Here are a small network's activations along a few directions, averaged over the inputs that share one value of a field.
Values that are neighbours, or in one group, have similar rows; names and order tell nothing.
In the rows, 500 means zero.
Random noise pushes rows far along 3 fixed directions. That doesn't count. These rows show it; they differ only by the noise:
[487 677 540 452 530 585 501 525 611 636 536 449 597 628]
[455 560 524 421 491 557 455 508 575 581 509 378 533 535]
[511 769 566 484 542 642 513 566 665 697 540 464 630 672]
[484 853 503 474 646 447 658 407 579 667 664 752 790 880]
[399 386 450 350 495 382 474 376 431 439 535 426 504 502]


TEVAL, 15 values:
razi: [420 618 556 606 302 531 487 460 738 757 530 452 579 404]
zosik: [513 890 563 699 475 672 509 603 528 735 440 533 678 484]
vesis: [663 236 448 444 551 463 662 448 381 311 569 416 335 638]
bep: [566 745 551 671 437 587 455 579 669 692 447 640 589 347]
ribek: [449 531 427 542 591 456 475 461 242 331 461 682 526 566]
vun: [578 412 452 534 580 414 460 527 391 290 466 656 365 422]
safi: [766 519 508 496 588 572 686 523 508 471 425 416 503 413]
fanok: [684 469 573 445 660 559 609 543 540 452 488 483 421 558]
tefu: [457 591 594 479 531 745 335 716 582 532 413 396 499 566]
badu: [318 446 518 466 361 405 442 368 470 624 439 370 576 238]
rafi: [429 455 488 701 370 518 396 658 559 505 567 582 435 451]
nek: [542 275 549 571 434 689 386 748 600 469 454 286 272 469]
zus: [583 477 586 511 589 621 381 658 637 482 420 467 356 474]
pizi: [616 410 414 582 416 361 625 427 319 390 563 588 421 486]
nav: [395 609 540 425 457 619 481 513 642 628 449 435 591 548]
A value of TEVAL combines one of 5 hidden first parts with one of 3 second parts; all combinations occur once.
nav and vesis share the first part; nav and tefu share the second. Which value has the first part of tefu and the second part of vesis?
Answer: nek
vun and rafi share the first part; vun and bep share the second. Which value has the first part of bep and the second part of rafi?
Answer: pizi

DAZAN, 15 values:
vip: [222  33 480 533 365 226 432 323 176 250 406 409 477 193]
gesaf: [711 244 540 378 559 442 631 407 580 381 507 332 324 370]
zaso: [597 214 440 460 584 351 633 503 319 248 723 562 282 785]
dorod: [511 703 607 574 463 553 651 520 792 670 635 619 675 810]
goko: [443 777 565 521 357 490 537 361 459 779 460 396 771 398]
von: [251 665 580 437 473 621 424 567 677 753 550 390 729 698]
febe: [298 496 493 246 493 490 371 369 743 688 375 316 554 218]
keb: [667 637 508 781 419 610 645 663 575 695 531 618 525 447]
buges: [611 644 442 430 629 655 443 655 479 369 386 466 462 425]
mezo: [311 500 432 551 503 648 193 764 590 633 545 485 252 468]
guda: [716 574 628 581 478 595 474 556 766 565 411 480 465 546]
lani: [746 633 530 514 642 612 505 739 441 364 429 522 407 458]
gav: [364 368 508 387 544 705 157 586 322 474 334 242 341 520]
lozo: [285 500 465 675 245 690 190 653 684 600 344 429 396 126]
feko: [600 722 645 680 297 616 597 500 702 659 497 448 631 400]
A value of DAZAN combines one of 5 hidden first parts with one of 3 second parts; all combinations occur once.
goko and von share the first part; goko and lozo share the second. Which value has the first part of lozo and the second part of von?
Answer: mezo
zaso and guda share the first part; zaso and gav share the second. Which value has the first part of gav and the second part of guda?
Answer: buges
